Each row below holds a small network's activations on one input, seen along a few directions.
Each table varies a few parts of the input and shows all the possible inputs, shuffled.
A made-up example of a description, with smaller parts first: one of 5 places around a ring, together with either a single point or one of 11 places around a ring or (one of 2 separate values, together with one of 6 places along a line).
Shared parts are said once, and a part with two or three values counts as separate values.

Table:
r1: [ -5  23  29 -37 -16 -20 -80   3 -27  10  18  18  57  26 -32  25]
r2: [-29 -11  -1 -44 -27 -39 -42 -75 -66  28  26   5   3   5 -27  37]
r3: [ 15 -39  12  10  61  14  67  26  48  -5  39 -41  -2  25   5 -60]
r4: [-29  42 -43 -54 -69 -10 -15 -85 -54 -22   3  38  29   6 -52  29]
r5: [-40 -29 -28  37   2 -26   2 -43 -22  36 -44  29 -31 -41 117  35]
r6: [-13 -24 -45  10  -4 -47 -19 -59 -74 -13  -2  12 -55  17  -7  22]
r7: [ -8  11  25 -47  33   5 -28  27   5  67  36  38  33   2  -3  51]
r8: [-30 -50  29  69  32  24  50  15  96   0   9 -47   3 -19  36 -36]
r9: [-39 -52  23  70  27  34  37  25  91   0   6 -52  10 -25  41 -48]
r10: [  -9   43  -11   34  -14   29   47   10    5  -80   16  -35   23   17
  -73 -104]
r11: [-56 -14   7 -13  -5 -10 -25 -74   3  94   4  29   0 -72  72  54]
r12: [ 56 -16  28 -33  22  27   6  87  17  36   4   9   1   3   6  39]
r13: [  5 -42   5  11  53  22  56  38  43  -4  35 -46   6  19  10 -71]
r14: [  6 -20  26  35  13   3  22   7  18 -37  47 -52 -11  32 -45 -93]
r15: [-25 -14 -12 -55  11 -18   4 -53 -43  85  37  19  -3 -17  23  51]
r16: [ 18 -16  47   4   9  45 -25  73  56  18 -35  -2   3 -49  54  55]
r17: [-12  30 -84   0 -44 -28  11 -65 -62 -62 -20  43 -33   5 -32  15]
r18: [  7  52  -7  29  -6  11  55   4   9 -91  17 -36  28  22 -61 -93]
r19: [ 58  51   1 -15 -46  37 -21  42  -8 -50 -33  26  41   9 -69   5]
r20: [-40  17  34 -15  24  20 -67  10  47  51   1  33  45 -55  67  57]
r21: [ 22 -10  29  30  21 -12  29   0  21 -47  48 -53  -6  36 -34 -83]
r22: [ -8 -22 -57  -5  26 -28  20 -31 -61  35  -4  14 -41   2  62  34]
r23: [ 31  51 -45  -2 -40 -13   5   3 -23 -62 -59  21 -27   5 -46  -8]
r24: [ 36  -3  -1   8 -10 -36 -21   9 -27 -13 -33  -7 -53  20 -18   1]
r25: [ 62  -4  42  -9 -18   1 -40  54  -5  -4  -7   0   9  16 -43  18]
r26: [ -1 -11  14  30   2  -1   1  27  34  25 -74  -7 -48 -33  85  30]
r27: [ 37  -8 -12  -8  24 -10  23  38  -5  35 -34  -7 -51  13  34  20]
r28: [-10  66  -6 -41 -59  24 -51 -14 -14 -30  -4  52  71  32 -69  19]
What is each input in this table made of? -> one of 4 places along a line, together with either one of 2 separate values or one of 5 places around a ring
List by row number the other rows that have the place on the line of 4 in common with r24. -> r1, r2, r6, r14, r21, r25
A walk changes only the place on the line of 4. It starts at r18 and steps to r21. List the rest of the walk in order. -> r3, r8

Table:
r29: [  4  11  46  17  20  54  25  39  53 -32  37 -22  47   3 -45 -43]
r30: [ 31 -47  77  62  23  38 -23  87  78  39 -33 -27 -20 -35  39  16]
r31: [ 11  12 -48   9 -59 -17  -7 -44 -62 -47 -37  28 -13  -7 -14  15]
r32: [ -7  -9  32   2  23  66  53  47  66  -2  37 -34  66  -4 -32 -56]
r33: [ 43 -79  48  45  46 -10  13  72  51  33 -29 -42 -74  -7  54   8]
r34: [  8  24  39  14  -8  47  -2  52  38 -42  21 -20  42  21 -52 -53]
r35: [-41  -7  10 -29  10   6 -56  -7  16  75   8  59  47 -24  52  74]
r36: [-61  -2 -18  23  -9 -29  -4 -88 -14  24   5 -13  -1 -34  67  -4]
r37: [-25 -21  -7 -21  -2 -43 -35 -56 -56   7  40 -11 -14  20 -30   3]
r38: [ 13 -35  -2  -1  45  19  88  31  37   7  57 -49  10  25 -22 -64]
r39: [  1  36   4 -61  -1  11 -53   9  -2  62  -7  59  26 -47  27  77]
r40: [ 39  -3 -27 -35 -39 -20 -28 -25 -74 -13  -2  23 -20  28 -34  26]
r41: [ 22  22 -21  44  -8 -11  20  10   1 -87 -34 -22 -11  31 -46 -77]
r42: [-17  -9 -30  24  22  37  93   5  59 -27  19 -41   5   7   3 -83]
r43: [-40   9  29 -31 -25 -17 -64 -35  -1  -5  33   1  42  -7 -33  19]
r44: [-15  25 -51 -24 -13 -15   4 -18 -43  27 -35  42 -17 -56  71  59]
r45: [ 18 -52  20  66  25   6  28  50  70  -4 -64 -40 -78 -25  80   0]
r46: [ 24 -15  15  16  43   4  61  20  20 -23  54 -33  -9  29 -39 -53]
r47: [-51   2 -35  25 -24 -34 -21 -79 -40 -31   3 -11 -10 -16  -9 -10]
r48: [ 27  28   3 -43 -53  -2 -57  -8 -16 -24 -11  35  38   4 -43  45]
r49: [ 31  40  34  20 -14  22 -22  54  25 -58  -1 -23  41  33 -69 -40]
r50: [ 26  -2   9  14  15  -1  33  32   1 -32  35 -26 -17  46 -49 -68]
r51: [ 16   7 -26 -62  22 -16 -20  -5 -58  64  -5  35 -19 -23  47  68]
r52: [ 23  54   3 -53 -40  10 -48  14  -5  22 -46  58  13   5 -37  87]
r53: [-54 -11 -48   6   6 -15  -5 -41 -19  34 -16  36  -4 -33  97  62]
r54: [  5  37 -46  -8 -49 -12   9 -15 -53  -5 -74  49 -34 -10  -4  57]
r55: [ 50  11   4  19   5 -23  13  34 -14 -47  11 -28 -16  53 -67 -59]
r56: [ -4   5 -15  41  22  19  66  -7  41 -61  11 -26 -12   6 -15 -74]
r57: [-36 -30  16 -18  17 -40 -16 -65 -33  60  35 -14  -1  -2  46   5]
r58: [-25 -36 -20 -34  39 -22 -24 -22 -37  73  12  32  -4   1  70  69]
r59: [-53  -3  49 -19 -12 -12 -46 -46  16  57  28   5  52 -29  37  15]
r60: [ -1  14 -20  40  -3  12  39   6  20 -71 -10 -20 -16  22 -27 -88]
r61: [ 34  23 -26 -49 -24 -13 -17   0 -63  30 -41  41 -40  26 -25  68]
What is each input in this table made of? -> one of 3 separate values, together with either a single point or one of 4 places along a line or one of 6 places around a ring
The inputs of r52 and r54 match in every part but the choice among 3 separate values. If r30 is changed in the same way as r52 into r54, which row does it become? -> r45
Change only the place on the ring of 6 in r43. List by row number the other rows that result. -> r35, r39, r48, r52, r59
Change only the choice among 3 separate values in r57. List by row number the other rows that result. -> r36, r59

Table:
r62: [ 48 -11  -5  29  -8 -19  14  23 -21 -47 -19 -20 -43  28 -19 -32]
r63: [  6  18 -15  47 -18 -14  12   2  -9 -63 -31 -19 -28   8 -26 -47]
r64: [ -3  13 -21  51 -37  -6  19 -20   4 -80 -40 -20 -18   0 -33 -36]
r65: [ 16 -54 -21  -2  38 -11  52  15  -1  50   2 -21 -55   0  42   4]
r66: [-34  29 -42 -17 -62 -10 -34 -67 -45   3 -38  57  23 -20  11  51]
r67: [ 19  17  20 -34 -24  26 -78  37  -1  35 -46  60  14 -54  20 104]
r68: [-42  -3 -28  38   2   8  52 -49  17 -12 -17 -10 -19 -40  57 -12]
r69: [  1  22  -8 -19   7  18  10   7  -1 -32  41   2  36  34 -58 -32]
r70: [-12 -35  31  -4  33 -20 -16 -17   2  31  45 -21  19   5  14 -11]
r71: [ 56 -25   3  16  -3 -12  22  33 -25 -22 -14 -26 -62  38 -37 -24]
r72: [-20 -29 -32  22  36  -7  41 -10  15  12   1  -4 -35 -14  59  -7]
r73: [-57 -11  13   6 -19   6 -11 -57  24  -2  30 -23  38 -23  21 -28]
r74: [ 21   4 -12 -65 -12 -37 -38 -17 -67  48 -12  26 -35   9  -5  82]
r75: [ -6 -48  41 -14  41 -18  -7  -7  -2  55  48 -24  -1  17  -6   2]
r76: [ 18  -6 -15  36  -8 -12  10  14  -4 -60 -18 -13 -37  28 -25 -34]
r77: [-49  -6  21   4   7  -8 -19 -36  11  13  39 -23  29 -16  23 -35]
r78: [ 57  16  39  34  -6  38 -15  78  69 -26 -62  -9 -16   4 -22  -7]
r79: [ 31  17   3 -24   9  12  15  14 -16 -19  42  -3  32  35 -54 -30]
r80: [-39 -27  22   1  27 -10 -21 -25  16  18  48 -15  22   4  16 -15]
r81: [ 34  37  58 -26  -9  51  -1  80  73  -5  -2  16  52  -1 -50  -1]
r82: [ -1 -24  26  26  33  47  17  76  64  40 -44  -1   1 -24  75  29]
r83: [ 36   4  16 -36  14  18  22  23 -20   3  47  -4   9  45 -71 -22]
r84: [  8 -39 -27  12  36 -15  46   4   2  25  -1 -12 -37 -12  61  -5]
r85: [-12  23 -30 -37 -22 -30 -45 -37 -50  19 -16  50  -5   3  12  67]
r86: [-10  42 -12 -12  -7  16  12  -2  -6 -35  29  -7  46  15 -55 -47]
r87: [ -8 -15  78  18  13  34 -37  54  74  50  20  -9  45 -30  21  33]
r88: [-33  -3 -26  31  24  -6  43 -25   9   5 -10 -10 -28 -33  62 -23]
r89: [ 15  16 -21 -48 -19 -38 -43 -26 -64  29 -16  36 -11   1  14  70]
r90: [-20  35 -22 -10 -28  23  20 -19   9 -51  19  -6  55   6 -62 -38]
r91: [-23  40 -33 -25 -37 -25 -43 -47 -56  18 -27  51   8 -14  15  45]
What is each input in this table made of? -> one of 5 separate values, together with either a single point or one of 5 places along a line
The inputs of r78 and r87 match in every part but the choice among 5 separate values. If r71 is changed in the same way as r78 into r87, which row does it become? -> r75
List by row number the other rows that have the choice among 5 separate values in common with r74. -> r66, r67, r85, r89, r91
Change only the choice among 5 separate values in r77. List by row number the other rows that result. -> r63, r86, r88, r91
Change only the choice among 5 separate values in r72. List by row number the other rows that result. -> r69, r76, r80, r85

Table:
r92: [ -3 -49  28  13  26  21   8  17  21  81 -44  14 -38 -68  97  68]
r93: [  20  -11  -57   48   27  -41   82   -9  -15  -74  -15  -51  -77   22
  -10 -111]
r94: [ 48  40 -40 -38 -45  -5  -7  -3 -77 -48 -11  54   6  20 -80  21]
r95: [-52   3 -29  -2  10 -36 -29 -34 -40  35  12   2  32 -25  43  17]
r96: [ 20  31  19  44 -28   5  33 -13  15 -95   1 -33  17  39 -82 -83]
r97: [-13  28 -71 -19 -42 -20 -10 -45 -49 -28 -45  34 -30  19  -8  18]
r98: [-13  -9 -79 -21 -32 -45   9 -71 -65  -6 -43   0 -70 -12  69  29]
r99: [-11  20  12 -30 -13   2 -35 -23 -41  -2  30  25  35  -4 -25  24]
r100: [-11 -53  -4  44  66  17  91  12  67 -11  61 -56  -3   8  13 -87]
r101: [ 28 -71  24  77  64  44  89  82  77  17   0 -63 -31   0  32 -53]
r102: [ 21  35  18 -55 -30  13 -40   4 -43   7  31  27  56   8 -61   3]
r103: [-27 -22 -42  -2 -33 -51   6 -85 -47  29  -9  -5 -46 -21  55  27]
r104: [-41  14  -3 -24 -19   3 -27 -39 -22  22  12  29  32  -9  10   8]
r105: [ 26  -4  42 -19  18  27 -26  66  20  32 -31  21  12 -16   2  69]
r106: [  4  20  40  -3   3  10 -18  55  54  53 -39  33 -17 -26  44  44]
r107: [  4  21 -15  -7 -35 -24 -20 -42 -53 -18   8  29  -2  16 -56  31]
r108: [ -6 -58  20   2  15 -13 -26 -21  14  60 -14   3 -31 -56  85  52]
r109: [ 38  37  -7 -31 -48 -14 -22 -18 -55  -8   9  31  20  27 -92  11]
r110: [-22  -8  37 -18   6  14 -35   9  21  37  -8  27   7  18  29  41]
r111: [ -3  27  28  14   2  46  22  45  75 -51  33 -46  29  10 -64 -75]
r112: [ 43   8  52 -54  -9  25 -50  50  -1  20  13  20  34  38 -39  36]
r113: [  44   49  -28   41  -25   15   32    1   -3 -114  -28  -25  -18   25
  -84  -85]
r114: [ 14  26 -49 -15 -32 -14  -7 -25 -75 -56 -12  50 -16   9 -45  40]
r115: [-22   0 -49  15 -22 -49 -12 -62 -54  12  -3  20  -7   2  28  19]
r116: [-43  24  -1 -35   6  12 -26 -14  28  40   2  17  17  -9   9  23]
r117: [-14 -23  23   9  28   0 -30  -4   1  44  -2  22   4   4  76  47]
r118: [  0 -65  33  63  64  24  62  39  62  -5  41 -63 -39  38  28 -71]
r119: [ -7  12 -86  -3 -21 -41 -10 -50 -71 -22 -39  23 -30  11  43  21]
r120: [ 72  32  51 -42 -11  23 -34  97  31  32 -20  21  17  -1 -21  38]
r121: [-57 -19 -20 -13   2 -35  -9 -60 -33  53   6 -21  -8 -49  66  28]
r122: [ 34 -18  47  35  -7  37  -3  75  82 -56  17 -42  26  12 -56 -58]
r123: [-36   8 -23 -18 -42 -28 -10 -59 -34  -9 -21  26   3  26 -10  19]
r124: [ 23 -16  35 -24   7   0 -61  29  10  12   3  19  16  -3 -17  53]
r125: [-40 -17  -6 -17  21  -4  -3 -53  12  65   4 -10 -25 -48  78  41]
r126: [  2 -23  18  20  33  15 -11  42  19  64 -40  30   0 -41  79  61]
r127: [ -1  31  32  31 -16  38  15  17  32 -76  38 -30  42   6 -65 -94]
r128: [-35   8 -16  -7  28  -6 -23 -26   7  48   8   9  16 -22  57  30]
r129: [-13  29  13 -42  10  11 -34   1   8  16  20  11  20  -2 -25  38]
r130: [  -6  -28  -11   51   30  -44   84  -27    4  -55   14  -60  -41   35
   -8 -107]
r131: [ -37  -26  -10   53   52  -18   63   11   24  -20   49  -76  -13    3
   -4 -111]
r132: [ 30  29  23 -64 -10  19 -17  20   7  10  33  31  70   7 -54  18]
r133: [ 41 -14  50  42   1  67  39 111  87 -34 -20 -47  29  10 -39 -38]
What is each input in this table made of? -> one of 6 places along a line, together with either one of 2 separate values or one of 5 places along a line
The inputs of r129 and r99 match in every part but the place on the line of 6. If r116 is changed in the same way as r129 into r99, which row does it become? -> r104
Change only the choice among 2 separate values in r130. List by row number the other rows that result. -> r96
Change only the place on the line of 6 in r118. List by row number the other rows that result. -> r93, r100, r101, r130, r131

Table:
r134: [ 10  -8  44  15  20  51  13  62  62 -10  31 -24  48  11 -27 -40]
r135: [ 14 -24  30 -17  19  -1 -13  30  17  45   6  -2  -2  -2  21  31]
r136: [ 12  17 -10 -28 -22 -14 -18 -20 -53  -9  12  17  -1  22 -49  16]
r137: [-13 -22  -1  46  11   6  54  -2  35 -25   7 -46 -21   4  -1 -60]
r138: [-12 -27 -20  41  25 -10  34  -1   8 -19 -11 -26 -39   6  31 -32]
r139: [-21   3  26 -27  -3  -3 -61  -4   1  70 -19  33  16 -32  48  77]
r140: [-15 -32  -8  -2  21 -18   9 -29 -12  24  26 -17 -11  -1  27 -11]
r141: [-18  29 -29 -49 -53 -21 -65 -54 -56   4 -15  56  20  -6 -15  70]
r142: [-44  -3 -12 -11  -5 -26 -31 -58 -31  40   8  22  12 -38  61  42]
r143: [ 28 -22  33  33  14  32  30  55  56 -12 -12 -29 -10 -12  -5 -25]
r144: [ 12  45   9  -8  -9  12   0  14   3 -61  36 -15  41  31 -91 -63]
r145: [  3  31 -43 -39 -37 -15 -20 -33 -58   0 -25  43   1   2 -17  55]
r146: [  1   1   9 -23  11   4 -17  15   8  61 -22  30 -11 -25  48  59]
r147: [ 32  21 -28  16 -22 -14   5   9 -32 -48 -30   9 -22  30 -34 -21]
r148: [ 32  29  -4  11 -28   3  20   7  -7 -62 -13 -20  -9  24 -58 -52]
r149: [-21  -8  19  22  24  17  41  -5  47 -26  48 -36  32  21 -26 -73]
r150: [ 30 -20  15  29  25  13  10  53  38  -2 -24  -8 -32  -6  25   7]
r151: [-28 -10 -31  -9   9 -17   8 -37 -24  30  -2  12 -14 -29  62  21]
What is each input in this table made of? -> one of 3 separate values, together with one of 6 places along a line
The inputs of r149 and r144 match in every part but the choice among 3 separate values. If r142 is changed in the same way as r149 into r144, which row does it become? -> r141
Change only the choice among 3 separate values in r138. List by row number the other rows that result. -> r147, r150
